These are the activations of a small neural network, seen along a few directions. Each row is one input.
In each table, some parts of the input vary, and every possible input appears once, in random order.
Descriptions start from the smaller parts, as in this example, which fits no table here: one of 6 places along a line, together with either a single point or one of 9 places around a ring or (one of 3 separate values, together with one of 5 places around a ring).
Shared parts are said once, and a part with two or three values counts as separate values.
In the rows, zero is written as 128.

Other details of the inputs vary at random and push rows far along two fixed directions, the same in every table; ignore that.

A family of inputs:
x1: [140 151 106 129 158 120 116 107 137 117 115]
x2: [144 112 136 129  95 149 129 159 120 173 148]
x3: [131 161 120 119 158 114 128  93 126  75  97]
x4: [123 108 123 126 110 141 138 145 132 138 143]
x5: [118 142  94 129 142 111 115 124 137 122 132]
x6: [116  80 204  86 110 156 120 119  95  80 105]
x7: [137 156 109 132 157 123 119 103 132 113 118]
x8: [132 168 112 131 139 117 128 107 137 106 117]
x9: [131 112 146 151  95 137 146 162 121 162 138]
x10: [ 95  62 194  62 126 141 118 107 117  39 102]
x11: [123 149 123 134 158 106 130 108 139  95 106]
x12: [131 143 103 137 142 118 124 105 133 124 126]
x13: [133 161 112 133 137 123 126 112 133 118 128]
x14: [138 125 135 123 113 143 128 138 118 142 139]
x15: [128 120 132 130 142 121 130 128 127 120 126]
x16: [132 140 112 148 146 118 128 128 139 141 133]
x17: [109  89 184  89 142 125 126 110 109  57  98]
x18: [116  90 170  85 157 117 117 108 120  61  97]
x19: [146 145 105 136 142 126 124 124 131 136 126]
x20: [134 157 110 129 146 127 122 109 132 130 123]
x21: [136 140  99 142 131 121 131 116 128 137 135]
x22: [127 115 147 146  90 135 140 161 129 161 145]
x23: [138 160 114 149 129 130 132 122 130 136 122]
x24: [137 126 138 137 108 146 135 138 111 143 133]
x25: [127 140 120 145 128 117 133 135 139 139 139]
x26: [124  98 130 145  98 153 138 155 130 165 146]
x27: [107 115 132 102 147 128 126 104 137  85 109]
x28: [115 119 116 128 120 131 120 141 125 150 133]
x29: [125 149 114 145 139 116 135 127 139 142 130]
x30: [129 145 114 151 144 116 133 126 137 135 129]
x31: [133  99 144 141 110 137 129 159 129 169 142]
x32: [139 123 140 136  88 152 138 156 113 167 149]
x33: [129 110 144 140  96 137 142 164 121 164 150]
x34: [130 113 129 122 103 134 131 133 120 141 143]
x35: [130 137 108 134 120 121 125 118 135 137 142]
x36: [125 117 149 144  95 138 142 157 127 167 136]
x37: [127 161 118 120 153 122 124  96 129 101 110]
x38: [139 151 107 127 144 120 117 115 140 125 127]
x39: [128 146 111 137 149 109 125 122 144 125 134]
x40: [132 110 136 124 122 125 129 149 131 145 139]
x41: [142 154 104 139 147 126 127 115 127 127 126]
x42: [127 145 110 126 163 105 122 113 148 121 118]
x43: [130 114 145 142  91 135 145 166 124 162 144]
x44: [105  50 212  71  87 157 120 123  95  96 115]
x45: [132 136 131 120 131 132 120 117 126 117 129]
x46: [130 108 139 132 115 128 126 151 135 153 143]
x47: [130 140 140 112 124 129 132 119 120 100 114]
x48: [127 137 119 140 137 121 130 132 138 150 134]
x49: [133 168 111 138 133 125 133 115 134 131 118]
x50: [129 149 107 126 162 104 127 115 141 109 126]
x51: [122 132  98 127 131 119 121 138 128 137 137]
x52: [122 100 127 142  99 144 123 162 117 172 145]
x53: [122 138  91 133 148 114 120 124 128 123 125]
x54: [120  93 138 124 113 146 137 140 123 125 132]
x55: [134 132 129 117 132 134 119 121 129 133 121]
Description of these inputs: one of 5 places around a ring, together with either one of 3 separate values or (one of 2 separate values, together with one of 4 places along a line).
Changing only the place on the ring of 5 turns x36 into x22. The same change can be made to x20. Which row results?
Answer: x45
Changing only the place on the ring of 5 turns x5 into x51. The same change can be made to x13. Which row results?
Answer: x32
Which other rows does x18 become when the place on the ring of 5 takes its other values? List them by row number.
Answer: x31, x40, x42, x46
Which other rows does x19 become when the choice among 2 separate values takes its other values? List them by row number.
Answer: x18
